B = [-51 -66 -46 -58 -51 -28 -36 -52 -60  24 -12  71 -83 -69]
The entry just left of 24? -60
The entry just right of -83 -> -69

arr =
[[ 62  22   3   2   0  -2   0  -3   0   1   3  11  44  91 102]
 [106  74  27   4   0   0   0   0   0   0   0   2   5  37  83]
 [  3   2  -1  -2  -1   0   0   0   1  14  46  92 102  61  23]
 [  3   0   0   2  -2   2   0   0   1  14  48  92 102  57  20]
 [  0   0   0   3   9  39  88 105  69  27   3  -1  -1   0  -2]
 [  0   0   3  10  38  85 104  71  27   4   0  -1  -1   2  -2]
 [  0   0   0  -1  -1  -2   3   5  27  70 104  86  41  10   1]]
The 3rd entry on the main diagonal is -1
The last entry, reading row by row is 1
Give the entry directly above the largest entry.
A: 62
Give the last entry of the smallest entry's row.
A: 102
Give the entry directly below the smallest entry.
A: 0
Give the second entry from the end, reading row by row.
A: 10
Give the third entry on the diagonal from the top-right corner.
A: 102
The first entry in the row that holds the largest entry is 106
Give the fourth entry from the end, reading row by row.
A: 86
Give the bottom entry of the column that holds the smallest entry.
A: 5
The entry just left of the centre entry is 0
Give the second largest entry.
A: 105
Give the last entry of the largest entry's row.
A: 83
Give the entry in the bottom-left corner.
A: 0
Give the entry directly below 74.
A: 2
Give the entry directly below 22.
A: 74
Give the entry directly above the centre entry.
A: 0
Give the third-last entry, reading row by row.
A: 41
The largest entry in the last row -> 104
The entry just right of the centre entry: 1
The entry just right of the smallest entry: 0
Give the smallest entry in the last row.
A: -2
The entry directly below the largest entry -> 3
Give the top entry of the column that holds the smallest entry.
A: -3
Give the entry directly below 44.
A: 5
Give the second entry on the diagonal from the top-right corner.
A: 37
The entry directly below 105 is 71
The entry just left of 48 is 14
The 3rd entry, reading row by row: 3
Give the fifth entry, reading row by row.
A: 0

a =
[[144 150 143  45]
 [145 150 143  68]
 [134 120 138 202]
 [130  99 140 152]
 [129 124 139 133]
 [142 135 136 197]
 [136 127 144  50]
 [134 108 137 228]
 [127 101 145  55]
 [138 126 134 243]
 [137 132 145  63]
 [128 111 146 139]
 [133 123 145  60]
 [137 129 142  73]
 [136 118 136 234]]
Rows and columns are numbered from 0.
The entry in the bottom-right corner: 234
Report the entry just left of the smallest entry.
143
Report the entry in the top-left corner.
144
The entry at row 0, column 1 -> 150
The minimum -> 45
The entry at row 1, column 1: 150
The entry in row 1 and column 0 -> 145
The entry directly above the largest entry -> 55
The entry just left of 197 is 136
Report the entry at row 2, column 1.
120
Report the entry just left of 60.
145
Report the entry just left of 55.
145
Report the entry just left of 123.
133
Report the entry directly below the largest entry.
63
Report the entry in the bottom-left corner.
136
The entry directly below the smallest entry -> 68
Report the entry at row 2, column 2.
138
Report the entry at row 2, column 0.
134
Report the entry directly above 101.
108
Report the entry just left of the largest entry.
134
